These are the activations of a small neural network, seen along a few directions. Each row is one input.
Each table varies a few parts of the input and shows all the possible inputs, shuffled.
Descriptions start from the smaller parts, as in this example, which fits no table here: one of 4 places along a line, together with either a single point or one of 9 places along a line or (one of 2 separate values, together with one of 8 places around a ring).
Shared parts are said once, and a part with two or three values counts as separate values.

Other details of the inputs shift rows strongly along two fixed directions, in all tables alike. That doesn't count.

Table:
x1: [-25  -7  27   6  20  16  -2   5  -1   1 -21   2  41   1]
x2: [ -3   8  -3   1  19 -24 -36  -4  31 -12 -28  31  46 -15]
x3: [ -4  -4   0   4  -6  13   9   3  -1   6   8  -6 -17  20]
x4: [ -3 -11  -3   0   6  14  10  13  -6  -2  10 -13 -13   6]
x5: [-13 -12   1   2  24  10  -9  14  11  -8  -9   1  19   9]
x6: [  4 -18 -15   1  11  16   2   6  -4  -3   3 -17 -11   5]
x7: [ 29  -4 -23 -14 -12  -5   1 -23 -10   4  10 -19 -29   2]
x8: [ -6   0   6   4  -7  10  12   6  -2   5  11  -2 -16  21]
x9: [ 21   5  -9 -14 -16  -7  11 -15 -12   4  16 -12 -30   4]
x10: [-23   3   7  21   9   4 -14  19  23  -1 -11  23  24   2]
x11: [ -1  -5 -12  18 -11  11   2  11   2   6   5   0 -15  -3]
x12: [ -7  -7   2  21 -21  21  10   0 -15  18  -6  -8  -2  -9]
x13: [ -5  -8  10   6 -12  23  13 -12 -16  18  -6 -15  -1  11]
x14: [ 15  32   8 -14 -14 -44  -2 -11  -1  -9   7  21   0 -30]
x15: [-23  -1  18   3  18   6   3  22   8  -9   0   8  15  10]
x16: [ 29  19  -4 -32  -2 -39 -10 -31   0  -8  -1   6   2 -10]
x17: [  2 -10 -19  18 -10  13  -3   9   2   7   3  -5 -16  -2]
x18: [ 15  21  11 -32   5 -38   3 -11  -7 -16  10   5   3 -20]
Description of these inputs: one of 3 separate values, together with either a single point or one of 5 places along a line.
- Changing only the choice among 3 separate values turns x10 into x18. The same change can be made to x14. Which row results? => x15
- Which other rows agree with x3 in the choice among 3 separate values? List them by row number. => x7, x8, x9, x13, x16
- Which other rows does x9 become when the choice among 3 separate values takes its other values? List them by row number. => x4, x11

Table:
x19: [-43 -12  -1  59  14  35 -28  42  36   9 -20  26  33   4]
x20: [-23  22  51 -23  30 -22  -1  -5   4 -16  -9  17  45   0]
x21: [ 27  22   4 -25 -18 -28  10 -31 -15   0  19  -5 -25 -10]
x22: [-12  22  19  -5  26 -28 -24   1  29 -17  -6  31  33  -7]
x23: [ 40   7 -23 -28  -1 -26  -8 -37  -9   0  13 -18 -24 -14]
x24: [  3   7 -16  -7  25 -35 -35  11  39 -28 -15  36  29  -6]
x25: [-13  -9   2  27 -17  36  15   7  -7  25   6 -11 -18  17]
x26: [-55 -19  25  21  34  34  -5  43  27  -5 -19  17  44  39]
x27: [  5 -28 -37  22  10  35 -13   3  11  14   6 -24 -28  22]
x28: [-20  25  42  -9  18 -22  -6  -3   9  -6 -13  26  47 -13]
x29: [ 20  22  26 -36 -15 -24  25 -34 -31   0  16 -15 -17  -5]
x30: [-15 -18   1   8  -9  32  19  14  -7  11   4 -13 -15  35]
x31: [ 22  18  14 -41 -21 -29  25 -25 -30  -3  12 -11 -16  -2]
x32: [ 23  22  15 -30 -17 -26  18 -33 -23   1  18 -10 -21  -8]
x33: [-16  22  29 -12  26 -26 -15  -2  20 -16  -7  27  37  -5]
x34: [-12   7  27 -31  29 -25  -4   4   6 -27 -20  19  47   3]
x35: [-29 -34 -22  31  46  34 -39  38  51 -11 -22  11  29  30]
x36: [-17 -18   7  26 -27  38  27  11 -26  19  -8 -16  -7   5]
x37: [  2   7  -8 -10  43 -27 -42  -5  35 -17 -12  18  34 -11]
x38: [-20  16  39 -28  24 -26   0   4   6 -19 -14  22  46   4]
x39: [-13  26  20   3  15 -26 -22   1  24  -6 -11  34  38 -17]
x40: [ -3 -32  -5  -4   6  42  17   3 -18   6  -1 -36 -15  35]
x41: [  9 -33 -46  19   4  32 -15  10  17   5   0 -18 -29  26]
x42: [ -9 -12 -10  25  -7  31   4   9   6  14  12  -9 -27  26]
x43: [-11 -18 -10  14 -11  29  11  16   1  10   5  -8 -19  32]
x44: [ 33  17 -18 -24 -25 -36   3 -21  -6  -3  15   3 -29  -9]
x45: [ -3 -27 -14   5  -7  34  19  13 -11   5   2 -19 -22  33]
x46: [ -5 -12 -21  31  -9  29  -4  11  12  13  13  -6 -33  24]
x47: [ 30  26  -6 -10 -30 -29   5 -29 -12  10  15   2 -25 -23]
x48: [ 38   8 -20 -33 -18 -32   7 -23 -14 -10   9  -4 -24  -7]
x49: [  1 -33 -24   7   6  37   0   6   2   5  -2 -25 -18  30]
x50: [ -7 -28  -4   4  13  43   9  -2 -12  14   4 -35 -13  29]
x51: [-13  16  18 -17  20 -31 -15   7  22 -19 -11  31  38  -1]
x52: [ -4   1  15 -30  39 -21 -20  -4  16 -25 -20  11  46  -1]
x53: [ -1 -17 -38  49 -36  30  -1  17   3  19  -3  -1 -27  -6]
x54: [-38 -29  -3  27  53  40 -29  29  37  -1 -17   2  35  28]
x55: [-12   7  36 -33  48 -17 -12 -12   2 -17 -16   1  52  -2]
x56: [ 30   9   2 -43 -14 -27  21 -25 -29 -11   6 -12 -15  -2]
x57: [  2 -27 -33  17  -7  29   1  17   8   3   1  -8 -26  30]
x58: [ 33  18 -23  -1 -44 -31   3 -23 -16   5   3   6 -21 -41]
x59: [-17  25  31  -3  16 -24 -13  -2  17  -6 -12  30  43 -15]
x60: [  5 -33 -35  13   5  35  -7   8   9   5   0 -21 -24  28]
x61: [-15  21  27   4   9 -23 -17   1  12  -5 -17  31  47 -29]
x62: [-14 -17  -3  30 -26  35  29  23 -25  14   5 -16 -22  -9]
x63: [ 29  25 -14 -12 -11 -36  -2 -13  -1  -9  28   2 -36 -23]
x64: [ -5   7   6 -19  27 -29 -19   7  23 -27 -17  28  39  -1]
x65: [-14  16  14   7   2 -25 -16   5  14 -11 -25  35  48 -33]
x66: [ 26  24  -6  -3 -29 -30   5 -14 -18   4  18   2 -23 -46]
x67: [-17 -13  20  23 -20  40  26   6 -27  24   0 -20  -7   8]
x68: [  0   1   4 -24  38 -24 -27  -3  24 -25 -19  15  41  -3]
x69: [ -5 -18 -18  36 -36  35  17  12 -15  21  -1 -11 -24  -2]
x70: [-22  21  49  -7  12 -19  -2  -2  -4  -6 -20  22  54 -24]
x71: [ 50   6  -7 -56 -14 -27  32 -31 -49 -12  30 -43 -48 -21]
x72: [-58 -19  32  39  15  42   2  40   9   3 -34  16  53  10]
x73: [ 40   3 -28 -31   3 -30  -6 -17  -4 -16  15 -13 -26 -19]
x74: [  1 -29 -18   9   8  41   5  -2  -8  16   9 -35 -25  26]
x75: [-19  21  38  -1  11 -20 -10  -1   5  -5 -18  26  51 -26]
x76: [ 26  17  -1 -13 -41 -27  18 -26 -31   5   1  -3 -13 -37]
x77: [ 31   8  -7 -34   9 -25   3 -26 -18  -7  20 -23 -20 -21]
x78: [-11 -27   0   4  22  41  14  11 -14   7  12 -36 -15  20]
x79: [  5 -27 -43  24  -8  26  -7  19  16   2   1  -4 -30  27]
x80: [ 38   3 -10 -42  -5 -23   6 -33 -20  -8   6 -21 -17  -6]
x81: [ 17  23  19 -30  -7 -28  21 -20 -24  -7  25 -10 -21 -16]
x82: [ 25  22  12 -15 -35 -24  17 -31 -32  11   9  -7 -13 -32]
x83: [ -6 -13  -6  33 -29  38  16   7 -16  27   7 -15 -24   2]
x84: [ 34  27 -17  -4 -31 -32  -3 -27  -5  10  16   5 -30 -25]
x85: [ 35  23 -21   3 -38 -30  -7 -24  -9  10  11   6 -26 -39]
x86: [ -7  18  -8  19   0 -31 -32  10  29 -12 -23  43  38 -38]
x87: [ -7 -16 -28  26  -5  22   1  33  14   2  17  -2 -34  19]
x88: [ 19  26  28 -27 -25 -23  27 -34 -35  10  11 -11 -11 -16]
x89: [ -9  16   7 -11  19 -33 -23  10  30 -20 -10  35  33  -3]
x90: [ -6 -12 -14  40 -27  34   5  10  -5  25   4  -8 -21   1]
x91: [ 35   9 -26 -26  -9 -36   3  -7  -5 -18  17   0 -28 -18]
x92: [-10 -27   7  -1  15  44  15  -3 -20  14   2 -39  -8  32]
x93: [ -3 -17 -32  26 -14  24  -4  20  16   9   8  -1 -31  28]
x94: [ -9  27   9   9  14 -29 -30   3  32  -7 -11  38  33 -19]
x95: [-10 -26  -7   5   5  31  20  27  -9  -4   7 -17 -18  25]
x96: [ -6 -17 -26  42 -30  31  14  26 -10  14   9  -9 -32 -14]
x97: [-57  -9  47  28  26  43   8  31   9   9 -18   8  44  26]
x98: [-16  -9  14  22 -15  38  22   5 -13  24   5 -15 -13  20]
- Changing only one part turns x26 into x30. The same change can be made to x52. Which row results? => x80
- Changing only one part turns x45 into x95. The same change can be made to x93. Which row results? => x87
- Changing only one part turns x69 into x65. The same change can be made to x88. Which row results? => x97
- Describe the family of inputs behind these rows. => one of 2 separate values, together with one of 5 places along a line, together with one of 8 places along a line
- Start at x92 and move only the place on the line of 8, one step at a time. The first step leads to x40. Which rows follow, in order? => x56, x31, x29, x88, x67, x36
- Start at x27 and move only the place on the line of 5, one step at a time. The first step leads to x23. Which rows follow, in order? => x74, x50, x92

Table:
x99: [ 17  26   6 -23  -8 -40   1 -23 -11  -4   4   8   5 -30]
x100: [ 26  17  -4 -19 -24 -28  13 -21 -22  -2   9  -3 -19 -22]
x101: [ -2 -16  -7  14  -2  29  14  10 -10   9   9 -22 -26  15]
x102: [-37 -15  14  29  19  32 -14  27  26   2 -16  14  29  26]
x103: [-29 -12  13  11  28  17  -9  17  21  -6 -19  12  34  17]
x104: [-4 -5  0 13 -4 15  3  4 -5  6 -2 -7 -4  1]
x105: [ 17  -2 -27   5   0  -8 -13  -4   8  -2   4   4 -12  -6]
x106: [-12 -18  -1  15  -3  35   7   9  -3  13   3 -15 -11  21]
x107: [-21   3  17   4  18  -4 -16  13  22  -9 -19  25  40   8]
x108: [-15 -13  -3  15   3  29  13  15  -4  10   9 -13 -14  17]
x109: [ 15   2 -24   2  -8  -9 -12   2  14   3   1   7  -9  -8]
x110: [-38 -13  13  26  22  28 -10  30  21   4 -12  12  28  21]
x111: [ -8 -10   1   3  -1  15   5   6  -4   5  -4  -5   1  15]
x112: [-16  11  20 -11  23 -19 -19  -3  17  -6 -19  22  49  -2]
x113: [ -6  23  22 -11  13 -34 -23 -17  20 -12 -23  32  49 -16]
x114: [ 19   6  -6 -15 -15 -11  18 -11 -19  -1  14 -11 -28  -4]
x115: [ 27  25  11 -44   0 -53  -5 -32  -8 -15  -2   9  17 -30]
x116: [ 15  -2  -9  -2 -17   9  21  -9 -18   7  21 -21 -40   3]
x117: [  9  11   5 -12  -4 -20   1 -12  -5  -7  -3   5   9 -19]
x118: [ 15  -5  -8  -4 -17   6  18   2 -20   2  20 -19 -34  -6]
x119: [ 24  17 -19 -19  -2 -45 -21 -18  12 -19   0  14  -2 -22]
x120: [ -9 -14  -1  18  -1  28   5  17  -2   7   5 -12 -13  13]
x121: [ 14 -16 -14   5 -20  28  23   0 -28  16  20 -37 -46   8]
- Describe the family of inputs behind these rows. => either one of 3 separate values or (one of 4 places along a line, together with one of 5 separate values)
- Which other rows does x117 become when the choice among 5 separate values takes its other values? List them by row number. => x99, x100, x104, x113
- Which other rows does x110 become when the choice among 5 separate values takes its other values? List them by row number. => x102, x107, x118, x120
